Each row below holds a small network's activations on one input, seen along a few directions.
Each table varies a few parts of the input and shows all the possible inputs, shuffled.
Descriptions start from the smaller parts, as in this example, which fits no table here: line(6) and (point or ring(11) or (values(2) and ring(8))).
Shared parts are said once, and a part with two or three values counts as separate values.
In the rows, 128 means zero.

Other details of the inputs vary at random and push rows far along two fixed directions, the same in every table; ignore that.

Rows:
R1: [147 191  90  91  92 108 122 204 114  97 196 147 129 145 145]
R2: [151 184 114  83  99 106 103 205 113 135 215 158 140 129 164]
R3: [145 166 133  48 115 116 133 174  94 112 216 164 146 133 149]
R4: [155 171 117  66 103 125 133 181  92 132 217 152 136 136 143]
R5: [ 74 166 112 134 146 144  99  18 150 130 156 116 207 161 100]
R6: [119  61 160 182 137 117 137 129 156 131  25 116  72  99 139]
R7: [137 125 140 100 114 107 154 212 125  99 141 130  96 124 156]
R8: [135  78 140 197 122 137 129 119 148 138  39 112  81 107 129]
R9: [142  49 189 158 170 138 147 111 123 159  49 111 113  92 142]
R10: [152 119 162 103 121  94 108 204 125 134 150 165 106 105 188]
R11: [163 112 132 110 104 119 114 209 113 147 147 167  94 100 171]
R12: [148  66 156 195 132 140 147 138 137 145  29 116  74 102 126]
R13: [138 156 127  53 112 125 129 186 104 108 220 161 155 138 158]
R14: [ 84 164  89 142 134 162 113  23 143 145 160 101 206 175  97]
R15: [ 76 156 109 124 148 152 115  22 145 126 156 114 212 169 106]
R16: [122  64 162 172 148 123 150 133 144 133  30 122  79 103 124]
R17: [ 62 173  82 135 139 134 122  35 154  99 139 101 184 177  82]
R18: [126  80 178 168 143 118 172 122 143 130  47  87  84 114 135]
R19: [130  49 181 169 146 132 130 117 145 155  51 130 103  93 162]
R20: [158 128 137  86 130  93 147 198 118 104 134 138  89 106 136]
R21: [139 154 112  53 122 123 111 179  96 115 202 199 144 125 135]
R22: [103 140 111 107 161 152 122  16 128 126 154 119 194 147  80]
R23: [123  71 159 165 162 126 152 113 134 131  33  98  90 104 111]
R24: [141  54 166 185 146 152 141 113 134 179  50 118 103 101 136]
R25: [142  71 173 194 135 127 121 126 151 178  62 106  98 104 166]
R26: [ 87 177  69 162 120 144  90  31 149 113 137 115 162 168  72]
R27: [109 150  89 123 148 164 119  12 127 144 159 107 190 154  69]
R28: [133 138 132 116 113  81 113 200 136 108 130 150  85 116 156]
R29: [154 169 102  87  89 123 137 218 107  95 194 145 112 139 142]
R30: [176 113 141  95 126 123 131 211  89 151 148 151 102  97 153]
R31: [134 147 143 119 114  79 126 207 137 110 131 135  97 113 162]
R32: [144  91 163 186 129 138 164 116 136 138  56  84  89 118 128]
R33: [ 95 148  97 129 128 173 127  45 132 140 169 104 190 169  96]
R34: [169 178  91  72 105 112 127 192 100  97 194 153 114 125 117]
R35: [ 88 189  77 161 120 141 103  42 149 112 144 103 174 166  78]
R36: [106 159  74 137 139 161 118  47 118 112 128 113 157 153  53]
Each input here is: line(4) and ring(9).
Changing only the line(4) part turns R7 into R33. The same change can be made to R17. Which row results?
Answer: R14
Which other rows does R3 become when the ring(9) part takes its other values? List them by row number.
Answer: R5, R9, R10, R13, R15, R19, R21, R22
Start at R20 and move only the line(4) part, one step at a time. The first step leads to R34. Which rows follow, in order?
Answer: R27, R22

Rows:
R37: [104 161  97 130 132 139 127  98 127  95 132 118 161 152  99]
R38: [135 137 113 118 133 149 113  89 118 139 156 144 163 127 110]
R39: [135 137 101 111 138 150 122  77 116 135 152 130 157 138  96]
R40: [100 134 104 114 128 139 123 102 133 100 141 140 137 146 101]
R41: [112 164  98 127 120 131 124  83 130 118 152 103 136 149  94]
R42: [123 143 101 108 142 143 124  82 110 131 149 119 144 133  81]
R43: [126 130 105 113 122 156 131  93 119 130 156 133 146 147 110]
R44: [157 121 144 102 136 113 135 176 106 106 121 147 109 104 137]
R45: [123 145 111 122 140 149  97  80 118 142 150 144 165 134 106]
R46: [146 121 126 100 130 103 124 181 121 126 126 155  99 103 139]
R47: [117 117 125 133 124 131 118 126 126 142 125 145 120 128 133]
R48: [123 112 138 127 130 137 142 125 121 105 106 131 121 127 125]
R49: [157 129 141  97 135 112 145 175 106 121 131 148 104 109 123]
R50: [119 124 169 126 137 109 138 121 147 135 136 106 141 131 168]
R51: [128 120 122 103 115 114 129 177 127 120 132 156  99 118 143]
R52: [127  93 146 194 135 144 141  57 157 148  66  79 121 132 122]
R53: [131  60 169 191 159 130 130  93 142 172  35 108 102  97 134]
R54: [129  52 172 185 164 131 143  97 150 139  25  99  96  99 122]
R55: [118 161 114 140 115 133  96  98 137 132 152 131 150 143 125]
R56: [113 133 108 138 125 118 124 142 143 125 110 122 122 131 125]
R57: [127 146 133 137 123 114 143 126 136 112 116 118 111 133 117]
R58: [146 119 142 116 114 134 115 174 113 143 147 159 117 118 159]
R59: [121 135 127 153 117 109 110 126 142 136 118 127 114 128 138]
R60: [145 142 132 116 120 111 150 195 116 117 129 132 105 124 134]
R61: [132 143 122 120 107  92 120 179 141 113 130 139  95 119 149]
R62: [101 146 134 109 143 129 133 105 136 133 163 111 182 150 142]
R63: [115 134 109 124 119 162 119  81 125 135 159 142 163 143 113]
R64: [ 92 131 139  95 144 141 134  77 130 133 167 124 182 151 132]
R65: [127 115 126 120 125 142 142 125 115 134 129 120 112 127 114]
R66: [145 119 145 104 120 120 155 185 111 118 128 149  94 118 136]
R67: [120 158 108 141 112 141 111  81 140 127 158 126 158 145 118]
R68: [141  61 162 205 144 149 155  99 150 166  37  74 110 116 139]
R69: [128 109 168 100 158 120 137 115 124 145 139 123 159 119 148]
R70: [123 149 104 138 118 150 117 107 130 136 154 128 165 142 120]
R71: [149 135 124 117 117 119 140 189 111 132 140 116 103 119 136]
R72: [145 145 138 119 112 103 133 178 125  91 128 133 103 121 149]
R73: [135 132 123 121 119 110 129 195 130 105 130 135 107 124 141]
R74: [149 136 134 132 114 125 112 189 119 144 141 142 124 120 161]
R75: [118 133 116 149 124 121 115 139 132 143 120 127 128 131 134]
R76: [137 138 131 121 111  97 123 182 139  96 133 136  95 122 146]
What do these inputs look like to the network?
Answer: line(4) and (point or ring(9))
Changing only the line(4) part turns R49 into R57. The same change can be made to R39. Which row results?
Answer: R52
Changing only the line(4) part turns R70 into R38. The same change can be made to R71. Which row results?
Answer: R42
List by row number the other rows that have the line(4) part in common with R40.
Answer: R43, R47, R48, R51, R58, R63, R64, R65, R66

Rows:
R77: [134 140 124 124 121 115 130 145 133 115 135 122 114 128 130]
R78: [137 137 113 130 121 124 126 152 126 124 128 130 121 127 125]
R79: [126 126 133 121 140 138 138 110 120 136 131 125 144 131 119]
R80: [127  94 133 133 141 144 134  99 124 152 107 125 119 119 114]
R81: [127 122 130 159 131 129 128 120 133 132  96 119 116 125 117]
R82: [126 119 130 151 139 126 135 112 136 125  93 107 120 123 112]
R83: [130 106 142 164 128 130 129 120 139 128  83 122 105 119 126]
R84: [117 122 139 118 137 129 135 120 127 134 132 130 140 131 133]
R85: [124 130 112 140 123 133 124 117 135 118 119 129 127 132 117]
R86: [130 148 112 103 117 124 131 146 119 102 149 146 122 134 118]
R87: [124 135 116 129 119 118 122 152 135 122 128 133 120 130 135]
R88: [116 136 120 134 128 116 121 126 136 120 118 126 123 130 125]
R89: [141 132 124 115 128 132 124 144 118 139 148 136 140 126 136]
R90: [139 131 123 126 122 124 134 164 119 119 126 128 114 124 129]
R91: [124 124 134 160 122 128 128 117 141 133 103 113 113 129 128]
R92: [127 117 143 119 139 121 129 131 132 134 129 127 133 123 140]
R93: [128 131 131 133 120 123 141 136 131 121 121 119 114 131 129]
R94: [125 131 134 134 126 136 122 107 131 143 139 125 142 133 132]
R95: [112 120 133 159 129 127 123 113 144 131  94 118 118 128 124]
R96: [129 106 144 142 140 136 127  98 132 139 105 123 132 120 130]
R97: [144 141 125  95 124 130 128 166 107 128 167 144 137 126 140]
R98: [138 134 122 133 111 119 128 159 133 125 133 127 113 127 142]
R99: [127  96 142 154 140 145 130  93 138 145  99 119 137 124 131]
R100: [136 121 144 124 132 124 132 128 130 136 135 120 130 123 140]
R101: [134  94 165 147 137 132 148 119 134 148  99 109 120 119 146]
R102: [131 120 131 137 130 122 131 127 135 113 106 124 112 122 120]
R103: [126 151 117  98 116 110 131 174 120 107 154 147 117 132 133]
R104: [ 90 166  89 129 141 161 106  24 128 133 158 122 194 162  74]
R105: [134 119 140 113 132 134 137 127 120 128 134 138 131 125 132]
R106: [122 122 105 128 128 134 128 113 124 129 118 131 110 128  98]
R107: [142 128 142 119 124 119 127 145 123 139 143 130 126 121 150]
R108: [127 120 141 124 135 121 123 130 129 139 127 131 132 122 144]
R109: [137 128 132 122 121 130 126 139 128 141 148 130 136 128 147]
R110: [139 146 112 102 110 122 125 172 116 102 154 149 116 130 131]
R111: [130 107 147 145 134 139 126 108 131 141 110 130 130 120 133]
R112: [138 144 123  97 133 124 125 141 115 126 161 137 143 127 126]
R113: [136 101 148 134 134 139 136 129 125 135 115 128 127 119 141]
R114: [129 139 117 135 129 122 124 126 127 122 117 123 122 128 115]
R115: [ 83 190  60 114 128 148 100  30 132  96 170 133 181 170  62]
R116: [131 132 126 128 128 124 141 143 122 120 118 125 116 126 119]
R117: [140 158 114 107 108 108 121 168 122 113 159 139 114 129 137]
R118: [134 140 123  99 120 120 119 166 121 132 167 150 138 128 151]
R119: [138 147 121 102 130 124 120 139 112 131 160 141 142 126 130]
R120: [109 132 117 136 127 130 127 122 135 117 120 122 130 138 121]
R121: [129 129 127 138 118 128 134 139 132 122 123 117 116 132 133]
R122: [124 121 142 131 131 126 121 132 129 142 129 136 133 125 143]
R123: [116 134 122 130 132 116 127 127 139 115 120 123 123 130 121]
R124: [130 100 153 149 134 140 139 114 134 147 108 108 130 125 144]
R125: [123 100 151 140 138 134 134 127 132 142 108 119 131 123 146]
R126: [140 135 129  96 128 122 125 146 118 119 159 146 134 122 134]
Changing only one part turns R79 into R116. The same change can be made to R124. Which row results?
Answer: R121
What do these inputs look like to the network?
Answer: values(2) and (point or (values(4) and ring(6)))
Which other rows does R123 become when the values(2) part takes its other values? List them by row number.
Answer: R92
Which other rows does R78 become when the values(4) part takes its other values? List them by row number.
Answer: R85, R87, R98
Which other rows does R89 become when the ring(6) part takes its other values? List them by row number.
Answer: R79, R97, R104, R112, R119
Which other rows does R84 become when the ring(6) part takes its other values? List them by row number.
Answer: R92, R108, R118, R122, R125
Which other rows does R108 become when the values(2) part takes its other values? List them by row number.
Answer: R88
